These are the activations of a small neural network, seen along a few directions. Each row is one input.
Each table varies a few parts of the input and shows all the possible inputs, shuffled.
A made-up example of a description, with smaller parts first: one of 4 places along a line, together with either a single point or one of 11 places around a ring or (one of 3 separate values, together with one of 5 places around a ring).
Shared parts are said once, and a part with two or three values counts as separate values.
In the rows, zero is written as 128.

Other details of the inputs vary at random and push rows far along two fixed directions, the same in every table; ignore that.

A family of inputs:
row 1: [119 126 119 102 125 101 169 131  98 166  83 118 134  77 117]
row 2: [126 146 118 114 129 108 171 130  96 191  83 107 138  86 108]
row 3: [123 137 132 136 121 128 123 126 130 127 127 117 141 134 130]
row 4: [141 123 137 142 132 145 112 127 142  96 163 133 123 159 133]
row 5: [107 103  92 137 109 135  99 101 207 124 149 171 123 167 141]
row 6: [143 150 162 136 160 128 125 151  70 107 133  99 102 120 124]
row 7: [118  87  84 127 111 145 118  98 198 124 156 177 121 164 136]
row 8: [131 141 175 130 158 121 110 148  75  71 125 105 110 120 139]
row 9: [133 119 131 137 139 138 109 125 136  99 157 142 108 156 136]
row 10: [116 133 137 134 124 116 116 127 129 114 119 121 137 124 135]
row 11: [132 142 173 130 163 121 106 147  72  73 126 108 101 118 139]
row 12: [124 144 114 115 131 108 168 130  97 194  82 108 130  88 105]
row 13: [140 144 165 130 156 121 128 148  68  96 128 103 114 115 131]
row 14: [115 127 138 142 127 126  89 124 156  95 142 143 118 151 144]
row 15: [122  70  91 122  99 151  88 100 232 151 168 186 144 146 111]
row 16: [118 125 135 124 132 117 115 128 127 110 124 134 114 123 136]
row 17: [125 112 138 139 130 140  96 123 145  69 155 139 121 154 145]
row 18: [136 122  88 111 103 133 177 118 147 190 114 135 156 113 112]
row 19: [119 151 169 132 147 109 110 147  87 100 106 101 120 111 135]
row 20: [136 128 115 108 138 116 179 129  91 168 100 118 129  89 110]
row 21: [138 136 133 129 122 138 128 136 124 125 137 118 143 136 130]
row 22: [125 144 117 114 124 109 175 128  99 188  82 106 146  89 108]
row 23: [138 113  98 124 113 139 158 115 146 155 135 135 148 132 115]
row 24: [136 138 125 132 128 138 125 132 130 135 140 129 122 136 131]
row 25: [137 136 129 131 127 137 127 133 131 130 139 128 129 136 130]
row 26: [133 147 117 113 120 118 175 134 100 195  85 109 143  88 107]
row 27: [131 139 147 146 120 144  94 132 149  95 153 129 133 161 145]
row 28: [116 121 133 125 123 116 122 127 126 109 122 128 130 119 137]
row 29: [140 146 175 138 156 124 115 152  66  77 134  98 118 125 135]
row 30: [138 114  85 114 117 130 183 113 140 190 118 139 140 113 104]
row 31: [125  99  60 120  76 149 158  96 214 196 132 164 173 147 120]
row 32: [130 143 155 153 131 146  75 139 144  87 159 129 113 168 145]
row 33: [113 118 138 136 134 129  80 127 149  78 151 147 101 157 147]
Each input here is: either a single point or (one of 4 places along a line, together with one of 8 places around a ring).
Question: A walk changes only the place on the ring of 8. It starts at row 6 and steps to row 9. List the rest of the walk in order.
Answer: row 7, row 33, row 5, row 12, row 32, row 24
Question: A walk changes only the place on the ring of 8. It starts at row 20 and steps to row 30. List the rest of the walk in order.
Answer: row 25, row 26, row 2, row 14, row 16, row 11

A family of inputs:
row 34: [141 137 141 141 136 143 116 137 123  95 152 123 121 152 140]
row 35: [145 131 120 120 134 137 157 134 106 154 121 117 128 112 108]
row 36: [121 133 127 116 121 114 143 132 120 153 100 121 138 101 123]
row 37: [121 137 166 140 148 130  74 143 116  79 140 121 103 138 138]
row 38: [119 107  84 145  84 153 111  95 228 138 163 171 155 181 141]
row 39: [123 116 111 114 128 109 165 122 113 147 103 123 131  99 118]
row 40: [127 127 155 138 144 123 100 135 109  68 144 121 112 140 144]
row 41: [141 140 149 146 139 141 111 139 114  87 152 118 120 153 143]
row 42: [113 142 166 144 144 123  77 139 116  68 137 119 104 147 149]
row 43: [123 130 156 138 148 123  92 131 121  77 143 131 103 144 143]
row 44: [121 129 124 116 118 115 141 131 124 161  98 123 140  99 116]
row 45: [122 133 162 140 151 121  92 136 112  75 138 125 101 141 144]
row 46: [139 144 154 147 142 141 110 139 111  81 154 116 117 157 143]
row 47: [127 116 117 112 134 115 150 128 110 145 114 128 126  99 115]
row 48: [118 126 117 115 127 117 135 130 122 158 102 129 125 102 117]
row 49: [114 135 125 119 116 110 145 127 123 150  94 118 142 106 124]
row 50: [144 134 121 123 134 134 154 135 106 149 124 120 129 114 114]
row 51: [124 149 126 129 118 120 150 129 119 157 107 112 147 114 124]
row 52: [131 145 128 121 120 122 148 134 115 161 111 113 141 108 121]
row 53: [143 140 124 124 125 130 155 133 112 166 123 115 137 116 117]
row 54: [143 137 120 124 125 133 152 134 114 172 122 117 139 115 110]
row 55: [143 135 122 123 127 135 154 134 111 174 119 113 139 111 106]
row 56: [136 120 122 114 135 131 153 128 108 146 117 125 132 107 113]
row 57: [139 145 153 147 134 140 104 138 125  99 155 117 125 159 138]
row 58: [135 146 163 142 136 137  92 142 120  99 144 111 125 138 132]
row 59: [137 147 127 131 126 127 154 131 106 159 117 109 141 121 120]
row 60: [131 141 127 122 120 122 143 136 117 164 110 115 143 106 115]
row 61: [121 134 165 141 152 120  91 135 112  70 140 125  99 143 145]
row 62: [118 101  72 141  79 154 112  88 244 145 168 180 158 185 141]
row 63: [112 128 111 117 122 114 143 125 124 155  95 126 129 105 123]
row 64: [117 138 159 142 131 126  88 136 131  82 131 121 126 144 146]
row 65: [125 116 109 113 129 113 159 122 114 147 107 127 130 101 119]
row 66: [117  77  63 125  96 143 123  87 231 154 160 196 133 164 127]
row 67: [122 124 120 115 119 117 143 126 128 165  97 124 142  97 113]
row 68: [128 114 117 113 137 118 151 126 109 146 112 126 126  97 111]
row 69: [137 125 152 135 139 142 100 135 123  81 159 133 117 151 138]
row 70: [108  89  71 133  81 142 113  86 245 142 152 187 155 173 141]
row 71: [104  86  70 132  90 143 105  88 238 138 155 187 137 174 142]
row 72: [128 119 115 111 133 114 156 129 107 144 112 125 125  99 119]
row 73: [133 124 114 114 128 124 161 124 114 148 112 127 137 113 120]
row 74: [143 135 117 119 130 132 164 135 105 154 122 119 128 115 119]
row 75: [127 130 158 135 150 124  94 137 115  82 146 131  98 139 142]
row 76: [118 130 117 113 127 114 141 131 115 156 100 125 123 101 123]
row 77: [127 127 161 139 154 128  86 134 119  81 148 131 101 140 135]
row 78: [133 132 157 142 142 139 101 135 114  70 150 123 119 153 146]
row 79: [131 127 118 117 128 123 163 126 106 144 108 121 136 110 122]
row 80: [139 145 152 148 132 140 107 138 121 104 150 114 128 154 138]
row 81: [136 124 118 110 130 126 164 129 107 150 115 125 132 106 120]
Question: Changing only one part turns row 80 into row 59. The same change can be made to row 38. Which row results?
Answer: row 51
Question: Describe the family of inputs behind these rows.
Answer: one of 6 places along a line, together with one of 8 places around a ring
Question: A walk changes only the place on the ring of 8. It starts at row 62 and steps to row 70. List the rest of the walk in order.
Answer: row 71, row 43, row 65, row 73, row 34, row 57
Question: Change only the place on the ring of 8 in row 48. List by row number the other rows that result.
Answer: row 44, row 47, row 50, row 54, row 60, row 66, row 69

A family of inputs:
row 82: [108 115 145 144 114 120  84 115 164  56 161 151 127 171 168]
row 83: [115 121 156 143 125 128  49 126 178  80 165 151 116 161 152]
row 84: [121  69  10  88  87 121 246  76 170 245  88 157 175  90  90]
row 85: [109 121 126 144 123 123  86 115 180  97 158 160 110 168 157]
row 86: [137 154 194 127 173 104 108 162  49 106 103  86 108  79 108]
row 87: [109 173 155 126 150  98 124 156  63 130  69  86 107  93 129]
row 88: [144 100 122 129 130 157 110 123 151  64 178 159 115 170 153]
row 89: [134 104 139 146 135 149  68 125 165  82 184 148 113 162 127]
row 90: [136 145 155 126 165 110 146 147  46 124 107  92  96  97 111]
row 91: [128 149 166 126 166 102 141 144  56 125  95  96 100  99 117]
row 92: [148 121 110 155  83 177 109 120 207 157 190 148 167 192 125]
row 93: [105 133 117 110 113 105 153 130 117 143  66 107 146  84 130]
row 94: [143 106 136 130 137 158  80 136 161  87 182 157 105 158 137]
row 95: [ 98 103 103 135  90 144  68 101 226 129 140 170 148 159 138]
row 96: [156 196 157 143 141 136 156 156  55 156 116  71 135 120 127]
row 97: [138 125 108 104 141 125 177 136  91 166 105 132 106  96 114]
row 98: [115  78  23  91  88 114 241  73 178 243  76 168 179  84  92]
row 99: [160 189 183 139 141 134 156 163  47 113 122  63 153 120 129]
Question: Describe the family of inputs behind these rows.
Answer: one of 3 separate values, together with either a single point or one of 5 places along a line
Question: Changing only the choice among 3 separate values turns row 88 into row 97. The same change can be made to row 98. Which row results?
Answer: row 91
Question: Change only the place on the line of 5 in row 86. List by row number the other rows that result.
Answer: row 83, row 89, row 94, row 95

A family of inputs:
row 100: [116  38  25  87  94 117 206  68 219 199 104 195 156 106  99]
row 101: [164 173 137  92 142 130 215 161  28 202  77  77 160  66 102]
row 102: [110 162 193 176 148 120  38 153 111  71 138 104 126 147 142]
row 103: [141 185 144 121 118 122 193 153  68 179  79  63 169  62 101]
row 104: [119 134 119 172 134 129 125 121 129  35 175 131 124 216 161]
row 105: [139 106 146 141 142 128  81 100 152  90 185 148  88 168 129]
row 106: [113 126 155 125 136 120  67 141 144  41 139 155  96 139 178]
row 107: [114 140 215 136 202 113  61 145  52  29 136  94  63 125 127]
row 108: [159 103 104 132 117 177 118 127 146  94 193 158 127 171 132]
row 109: [156  95  97 142 125 175 106 121 182 127 193 160 103 192 132]
row 110: [115 173 173 111 177  69 125 176  31 121  62  88  82  52 124]
row 111: [121  40  14  96  76 133 213  71 217 235 143 204 167 124  98]
row 112: [156 148 162 166 139 173  89 138 163  96 191 141 120 190 152]
row 113: [ 95 126 131 140 105 135  64 126 174 100 129 144 112 152 152]
row 114: [ 94  89  64  99  76 138 143  94 215 166 106 170 161 128 142]
row 115: [145 170 154 138 117 123 144 142 110 184 105  80 146 113 115]
row 116: [119 170 142 101 129  74 188 139  36 207  21  64 175  24  93]
Question: Describe the family of inputs behind these rows.
Answer: either a single point or (one of 2 separate values, together with one of 8 places around a ring)
Question: A walk changes only the place on the ring of 8. It starts at row 106 and steps to row 100. List the rest of the walk in order.
Answer: row 111, row 108, row 101, row 103, row 116, row 114
Question: Change only the choice among 2 separate values in row 111. List by row number the other rows that result.
Answer: row 105
